A small network was shown many inputs. Here are its activations along a few directions, one row for each input.
In each table, some parts of the input vary, and every possible input appears once, in random order.
A made-up example of a description, with smaller parts first: line(4) and (point or ring(9) or (values(2) and ring(8))).
Shared parts are said once, and a part with two or three values counts as separate values.

Other details of the inputs shift rows strongly along three fixed directions, in all tables alike. That doesn't count.

A family of inputs:
r1: [ -2 -25  68  13 -21  29 -47  23  68  40  14 -52 -67]
r2: [  9  12  28  54  14  36 -37  17  18  49  57 -69  12]
r3: [ 35  26  33 -15  -6  -6  -1  27 -41 -32  27  39  17]
r4: [-14  -4 -40  -8  15  27 -27 -17  23  35 -23 -28   8]
r5: [ 48   6  33 -23 -13 -30   1  43   9 -18  20  26 -43]
r6: [  0 -45 -30 -43   0 -25   6 -39  54   6 -34  11 -52]
r7: [-13  12 -21  23  -5 -16  22 -17 -30  -7  -1  25  37]
r8: [  7 -26   5 -13 -29 -35  23  -9  31   6  -7   7 -64]
r9: [ -9  -2  43  45   6  52 -46  22  15  44  13 -62   2]
r10: [  9  12  -5  -2  18   7 -10   0 -14  -2  15  11  33]
r11: [ 15  14  40  20  33  54 -67   9  22  44  39 -66  20]
r12: [-11 -20 -55  -4  23  16 -22 -45  38  32 -23 -45  15]
r13: [  5 -15  11 -49 -13 -25  33  22 -18 -47 -37  63 -20]
r14: [ -3   9 -42  -9  14   3   6   3 -40  -4 -29  30  28]
r15: [  9 -25  -7 -53   1 -34  35 -10  12 -32  -3  35 -38]
r16: [ 21  -1  16  -6 -46 -33  27   6  19 -25 -15  24 -44]
r17: [  1   2 -30 -14  20  -8  14 -18 -32 -30   7  19  42]
r18: [ -9   0 -16 -15  13  -4   2 -13 -18 -16 -16   6  54]
r19: [-27 -14 -30  27  16   9   4 -35  11  16  14 -24  23]
r20: [  3  -3 -32  10  22  20 -35 -19  44  28 -16 -54  14]
r21: [ 24  54  30  41 -33   3 -17  50 -72 -12  31  21  31]
r22: [-26 -10 -33  23  -2  16  -7 -49  24  41 -19 -37  12]
r23: [ -4   1 -31 -18  14 -22  21  -1 -33 -35  -9   7  56]
r24: [-19   4 -31  21  -4   1  14 -10 -39   5 -21  18  15]
r25: [ 40  -8  53 -30 -21 -15 -10  33  17 -27   9  12 -30]
r26: [  2 -20  13 -48  -4 -10  10   5  19 -19  -3  39 -52]
r27: [ 21  14  31  19  31  42 -58  14  11  26  44 -62  22]
r28: [ -5  10 -35  -2  25   3   8  10 -31  -5 -20  31  32]
r29: [ 58  36  48 -17 -35  -6  -2  73 -21 -32 -11  49 -36]
r30: [ 23 -17  43 -29   5  -7 -17  21  49   4  11 -25 -54]
r31: [ 12  25  37  14  26  34 -37  47 -21   5  14 -21  24]
r32: [  1   2 -19   9  27  15 -27 -13  17  28   0 -17  26]
r33: [-20 -31   7 -20 -12  -8  36 -16  10 -10 -16  38 -59]
r34: [ -7  -4 -59  -7  22  -2   3 -23  23  10 -27 -33  24]
r35: [-14   9 -39  -6  21  -1   0   0 -16  -2 -10  21  33]
r36: [  1  -5 -35  -1  25 -10  -5 -16   4  -2  -5   1  26]
r37: [ 21   0  51 -11 -28 -23  21  22   1 -21  32   9 -47]
r38: [-18  11 -23  26   3  -3  22   2 -42  -5 -11  30  25]
r39: [ 19  -6  56  -2 -27  -7   1  12  15 -12  31   0 -48]
r40: [ 13   2  35   1 -44  -2  -8  17  23  14  -1   6 -63]
r41: [ 20  23  19  18  24  41 -34  42 -20  18  24  -5  19]
r42: [-18   7 -12  12  -3  -4  26 -26 -39 -16  11  20  37]
r43: [-15 -12 -31  25  -1  -2  -4 -34   8  21  -4 -25  10]
r44: [-17  -8 -23  -5  37   3 -12 -23   7  -5  -5 -27  36]
r45: [ 55  15  41 -29 -38 -14  -9  31   5 -11  -2  33 -38]
r46: [-26 -20  -9  21  10  12  -4 -18  23  24   6 -61  21]
r47: [ -7 -17  -5 -16 -35 -17  33  -9   7  -4 -41  38 -58]
r48: [ -6 -25   2 -27 -21 -36  52 -17   8 -26   6  30 -44]
r49: [  7  10 -51 -16   6 -17  17 -12 -23 -13 -14   2  36]
r50: [-48  -2 -18  15  14   2   8 -21  -9  -2 -10 -13  24]
r51: [-26 -16 -54 -24  14   6  -2 -30  47  17 -52 -11 -11]
r52: [-11  28 -11 -13  16 -10  11  18 -56 -42  -5  32  57]
r53: [ -9  13 -43  17 -11 -19  31 -17 -36  -7  -4  -6  41]
r54: [-26 -59  -4 -17   0  -1  13 -54  76  23  -4 -22 -69]
r55: [  6  24  42  33  -3  23 -20   9 -20   9  39 -25  21]
r56: [ -6 -20 -11 -48  -1 -22  25  -1  15 -23 -16  57 -41]
r57: [ 21  18  43   6 -49  -9  -2  37  16  -5  -6  17 -57]
r58: [ 25   0  54 -31 -20  -2 -16  47  11 -16   2  18 -33]
r59: [ 14  28  45  42  -7   9 -20  27 -27  -9  41 -30  31]
r60: [ -8   2 -30 -21  29 -12  19 -16 -26 -23   6   0  37]
r61: [-35   2  -8   9   5  10   9 -16 -18  -5   8  -2  16]
r62: [-35 -52  14 -14   9  18   2 -32  68  35 -19 -22 -82]
r63: [  0  25  -5 -12  15 -17  12   3 -50 -40  -4  29  62]
r64: [ 10 -26  40   6 -26   6 -28  -9  67  49   0 -24 -79]
r65: [-39 -48  -4 -21  -3   2  17 -39  56  19 -12   1 -68]
r66: [ 16  27  52  36 -21  11 -18  29 -36  -6  29 -14  39]
r67: [-16  -2 -13  13 -11 -18  26 -15 -34 -31  -2   4  49]
r68: [ 32  17   8  26  19  29 -59  25  10  45  32 -64  15]
r69: [-36 -18 -22   0   0  -3  22 -24  11   2  -5  19 -15]
r70: [ 45  47  24  17  -9  15 -35  37 -18   0   9 -10  35]
r71: [ 15  40  55  35 -15   2 -10  32 -47 -18  35  -2  37]
r72: [  1  16 -40 -11   6   9   9   4 -38  -5 -32  24  33]
r73: [ 41  34  58  12 -54 -13  11  62 -27 -27  -6  43 -45]
r74: [ 29   1  42   8 -28 -24   9  34  18   1  29   7 -49]
r75: [ 21  -1  53   4 -30 -10   4  13  19   1  24  24 -52]
r76: [-17 -16 -26  30   2  23 -20 -39  37  47  -3 -62   3]
r77: [-30 -10 -35  27   6  17  -7 -48  43  42 -29 -47  11]
r78: [  2 -13 -33 -27  13 -25  25 -20  -9 -33  -5  39  11]
r79: [  6   1  21  53   8  26 -41   4  34  49  35 -60  -1]
r80: [ 19  21  29  13  24  49 -39  37 -20  19  30 -18  16]
r81: [ 16  27 -31  -9  -2 -20  10  -1 -58 -26 -11  44  53]
r82: [ 13  44  28  44 -17   6 -13  46 -47  -3  34  15  26]
r83: [-19 -31 -14 -55  15  -9  32 -16  11 -20 -34  40 -37]
r84: [-32 -13 -68 -13  26   7  -7 -35   3  20 -34  -3  25]
r85: [-22   6 -18   8   3 -27  40 -12 -36 -30   4   2  40]
r86: [-24 -19 -62 -11  44  -2  12 -37  10   8  -4 -15  32]
r87: [-13   0 -33  23  -2  -4  12 -19  20  17 -12 -40  12]
r88: [-24 -36 -10 -58  10  -9  16 -24  38 -10 -24  23 -50]
r89: [-29  10  -5  17   7  -3  26   1 -48 -25 -12  20  32]
r90: [-18  -2 -13   3  -5 -11  41  -3 -36 -21  -9  51  -3]
Description of these inputs: values(2) and line(5) and line(9).
Changing only the line(5) part turns r20 into r70. The same change can be made to r54. Which row results?
Answer: r42
Changing only the line(5) part turns r4 into r72. The same change can be made to r61. Which row results?
Answer: r62
Changing only the line(5) part turns r35 into r32. The same change can be made to r57. Which row results?
Answer: r77
Start at r31 and move only the line(5) part, one step at a time. The first step leads to r52. Which rows follow, in order?
Answer: r63, r44, r30
Change only the values(2) part in r37. List by row number the other rows that result.
Answer: r60
Change only the values(2) part in r27. List by row number the other rows that result.
Answer: r39
Change only the line(5) part in r53. List by row number the other rows that result.
Answer: r22, r40, r47, r76
